Each row below holds a small network's activations on one input, seen along a few directions.
Each table varies a few parts of the input and shows all the possible inputs, shuffled.
A made-up example of a description, with smaller parts first: one of 5 places around a ring, together with either a single point or one of 11 places around a ring or (one of 3 separate values, together with one of 6 places along a line).
Shared parts are said once, and a part with two or three values counts as separate values.

Other details of the inputs shift rows strongly along two fixed directions, in all tables alike. That doesn't count.

Rows:
R1: -0.179 -2.034 -1.216 -0.282  1.005 -0.382  0.566 -1.597 -0.795 -0.532 -2.509
R2: -0.125 -1.758 -0.847 -0.462  1.010 -0.505  0.763 -1.723 -0.682 -0.393 -2.546
R3: -0.745  0.019 -0.669  1.601 -1.806  1.429  0.483  1.634  0.884 -1.601 -0.744
R4: -2.792  0.958  0.390 -2.573  2.341 -1.555 -4.388 -3.651 -5.550  0.957  7.001
R5: -1.940  0.063 -0.198 -0.068  1.015 -0.409 -0.848 -0.979  1.166 -0.096 -1.820
R6:  1.070  0.481 -0.651  2.079 -1.006  0.359  1.902  1.395  1.285 -1.155 -0.058
R7:  2.374  0.316  0.256  1.265 -3.627  1.960  1.937  2.949 -0.362 -2.278 -1.267
R8:  2.554  2.637  2.082 -0.928 -3.869  1.391 -1.038  3.177 -6.053 -1.583  6.979
R9:  2.143  2.475  1.118  1.927 -2.312  0.908  2.094  3.668  1.619 -1.138  0.077
R10: -0.223 -1.469 -0.440 -0.540  0.771 -0.052 -0.296 -0.784  1.581  1.711 -1.132
R11:  2.229  2.210  0.911  2.079 -2.491  1.095  2.081  3.351  1.710 -1.430  0.201
R12: -1.023 -0.092  0.882 -3.543  2.487 -1.604 -4.137 -3.030 -4.604  3.108  7.179
R13:  1.214 -1.456 -0.682  1.424 -2.331  1.780  1.367  2.505  2.212 -0.014 -1.164
R14:  2.176  1.835  0.348  2.505 -2.734  1.127  2.285  3.053  1.567 -1.607  0.379
R15:  1.595  0.240  0.527  0.122 -1.754  1.033  1.095  1.564 -0.240 -1.310 -1.812
R16: -2.099 -0.647 -0.751  0.238  0.974 -0.164 -0.290 -1.245  0.871 -0.268 -1.598
R17: -1.180 -0.781 -1.072 -0.010  3.577 -2.182  0.555 -3.271  1.245  0.971 -1.472
R18:  0.055 -0.969 -0.287 -0.819  1.008 -0.771  0.155 -1.471 -0.317 -0.215 -2.712
R19: -1.275 -2.647 -1.062 -1.106  2.622 -1.045 -0.505 -2.688  1.382  2.361 -1.600
R20: -0.394  1.304  0.768  1.082 -1.664  1.379  0.573  2.619  2.044 -1.053 -2.346
R21:  1.430  1.305  1.385 -1.160 -2.644  0.753 -2.317  1.749 -4.262  0.691  8.443
R22: -2.640 -0.491 -0.284 -0.690  2.802 -0.871 -0.939 -2.275  2.063  0.698 -3.745
R23: -1.057 -0.089 -0.514 -0.311  3.628 -2.454 -0.008 -2.999  1.569  1.180 -1.684
R24: -1.167 -1.411  0.008 -1.834  2.998 -1.220 -1.090 -1.950  1.669  2.996 -2.050
Description of these inputs: one of 4 separate values, together with one of 6 places along a line.
The inputs of R3 and R5 match in every part but the place on the line of 6. If R13 is changed in the same way as R3 into R5, which row does it become?
Answer: R21
Change only the choice among 4 separate values in R9. List by row number the other rows that result.
Answer: R8, R20, R24
A walk changes only the place on the line of 6. It starts at R8 and steps to R15. List the rest of the walk in order.
Answer: R18, R7, R2, R1
Change only the choice among 4 separate values in R17. List by row number the other rows that result.
Answer: R2, R16, R19

Rows:
R25: -2.179 -0.993 -0.449 -2.659  4.184 -2.519 -2.502 -4.760 -3.191  1.490  1.405
R26:  0.899  2.118  1.275 -0.048 -1.511  0.430 -1.105  1.769 -1.564  0.512  5.572
R27:  2.497  3.369  1.966  1.394 -5.243  2.313 -0.140  5.308 -1.864 -1.171  7.277
R28:  0.693 -0.761 -0.457  1.276 -1.695  1.389  1.823  1.816  2.091 -1.130 -3.697
R29:  1.029 -0.718 -0.333  1.216 -1.780  1.305  1.953  1.974  1.953 -1.096 -3.408
R30:  0.640 -1.105 -0.530  0.788 -0.551  0.754  1.696  0.817  2.135 -0.530 -4.110
R31: -0.025 -0.703 -0.578  0.858 -0.288  0.544  1.455  0.505  2.138 -0.945 -4.547
R32:  0.533 -1.148 -0.625  0.664 -0.240  0.425  1.507  0.274  2.152 -0.508 -4.241
R33: -1.035 -0.497 -0.101 -1.889  2.158 -1.481 -1.705 -2.946 -3.088  0.750  2.236
R34: -0.157 -0.841 -0.559  0.632  0.193  0.185  1.260  0.064  1.976 -0.685 -4.456
R35: -2.488 -1.812 -0.783 -3.141  5.054 -3.007 -2.826 -5.857 -2.994  2.183  1.194
R36:  1.359  2.640  1.584  0.653 -3.219  1.373 -0.813  3.356 -1.671 -0.363  6.308
R37:  1.660  2.885  1.360  1.323 -3.831  1.669 -0.246  3.868 -1.708 -1.094  6.586
R38: -2.503 -1.655 -0.725 -2.957  4.706 -2.734 -2.901 -5.566 -3.081  1.993  1.361
R39:  1.387  2.758  1.571  0.759 -3.540  1.612 -0.767  3.629 -1.607 -0.551  6.400
R40:  0.987 -0.237 -0.170  1.457 -1.993  1.355  1.984  1.972  1.913 -1.502 -3.434
R41: -0.587 -0.245 -0.472  1.008  1.362 -0.549  1.156 -0.169  4.096  0.841 -3.471
R42:  0.169 -0.742 -0.527  0.922 -0.617  0.715  1.583  0.575  2.114 -0.950 -4.184
R43: -0.870 -0.289 -0.485  0.963  1.566 -0.528  0.907 -0.405  4.036  0.852 -3.460
R44: -0.460 -1.328 -0.773  0.248  1.050 -0.277  1.190 -1.003  2.131 -0.145 -4.820
R45:  1.770  2.823  1.364  1.230 -3.616  1.422 -0.182  3.681 -1.754 -0.881  6.526
R46: -1.802 -1.104 -0.524 -2.321  3.097 -1.851 -2.419 -4.046 -3.077  1.270  1.906
R47: -1.714 -1.213 -0.505 -2.427  3.374 -2.107 -2.364 -4.261 -3.057  1.457  1.788
R48:  0.339 -0.760 -0.483  0.709  0.037  0.311  1.566  0.335  2.134 -0.697 -4.569
R49: -1.017 -0.756 -0.179 -1.899  1.912 -1.188 -1.859 -2.603 -3.234  0.931  2.537
R50:  1.237  2.399  1.462  0.368 -2.596  0.942 -0.837  2.801 -1.635 -0.033  6.046
R51:  0.786  0.694  0.022  1.859 -0.938  0.645  1.797  2.086  3.824 -0.040 -2.265
R52: -0.420 -1.160 -0.708  0.221  1.068 -0.326  1.134 -0.748  2.016 -0.277 -4.761
R53:  0.839 -0.704 -0.349  1.273 -1.760  1.370  1.803  1.920  1.933 -1.117 -3.457
R54: -1.563 -0.916 -0.290 -2.481  3.659 -2.192 -2.147 -4.385 -3.118  1.437  1.736
The inputs of R36 and R27 match in every part but one. If R34 is changed in the same way as R36 into R27, which row does it become?
Answer: R25
What do these inputs look like to the network?
Answer: one of 5 places along a line, together with either one of 2 separate values or one of 4 places along a line
List by row number the other rows that have the place on the line of 5 in common with R50.
Answer: R29, R33, R35, R41, R52
A walk changes only the place on the line of 4. It starts at R25 and steps to R44. List the rest of the walk in order.
Answer: R47, R49
A walk changes only the place on the line of 4. It starts at R48 and steps to R54. List the rest of the walk in order.
Answer: R32, R30

Rows:
R55: -2.216  0.453  0.664 -3.114  3.344 -2.263 -4.227 -3.479 -5.071  2.488  7.312
R56:  0.441 -0.031  0.225  1.674 -1.842  1.338  1.912  2.593  4.233 -0.418 -3.923
R57:  0.853  2.387  1.027  0.077 -1.002  0.166 -0.593  0.979 -2.734 -0.466  5.296
R58:  1.686  0.947 -0.021  3.254 -4.010  2.397  3.307  4.533  4.673 -2.031 -3.694
R59: -0.844 -1.267 -0.159 -3.375  1.959 -1.228 -2.884 -4.086 -7.918 -0.112  4.593
R60:  0.244  1.741  0.736  0.085 -1.103  0.406 -1.106  0.755 -2.614 -0.371  5.489
R61:  2.805 -0.965 -0.428  2.275 -5.394  3.246  3.761  4.277  0.915 -3.810 -5.222
R62: -3.020 -0.428  0.139 -3.601  5.202 -3.261 -4.550 -5.624 -3.539  3.167  4.450
R63:  1.095 -0.604 -0.059  1.648 -1.778  1.235  2.106  2.408  4.419  0.059 -3.565
R64: -0.533 -0.013 -0.404  0.861  0.619 -0.268  0.414 -0.355  2.425  0.042 -2.353
R65:  0.332 -2.149 -1.107 -0.367 -0.269  0.309  1.162 -0.381 -1.024 -1.780 -4.179
R66: -0.923  0.224 -0.290 -0.389  2.660 -1.587 -0.368 -2.257  1.183  0.777 -1.376
R67:  0.515  2.124  1.118 -0.137 -0.944 -0.201 -0.748  0.654 -2.687 -0.435  5.389
R68: -4.048 -3.025 -1.557 -1.835  7.330 -2.970 -0.768 -6.089  4.660  3.484 -7.759
R69:  1.879  0.162  0.280  2.091 -2.958  2.033  2.262  3.788  3.591 -0.391 -2.152
R70: -0.871 -0.386 -0.737  0.857  2.389 -1.050  1.531 -0.851  3.846  0.450 -5.133
R71:  2.209  1.636  1.067  0.927 -3.853  1.715 -0.064  4.020 -1.540 -0.429  5.356
R72:  1.239  1.137  0.900 -0.420 -1.775  0.639 -1.322  1.425 -1.989  0.548  5.447
R73: -3.949 -2.691 -2.041 -1.098  7.270 -3.360 -0.421 -5.939  4.281  2.819 -7.349
R74:  3.106  0.748  0.649  0.587 -5.843  2.702  0.597  3.626 -5.111 -3.589  3.372
What do these inputs look like to the network?
Answer: one of 4 separate values, together with either a single point or one of 4 places along a line
The inputs of R65 and R59 match in every part but the choice among 4 separate values. If R70 is changed in the same way as R65 into R59, which row does it become?
Answer: R57
List by row number the other rows that have the choice among 4 separate values in common with R63.
Answer: R56, R58, R61, R67
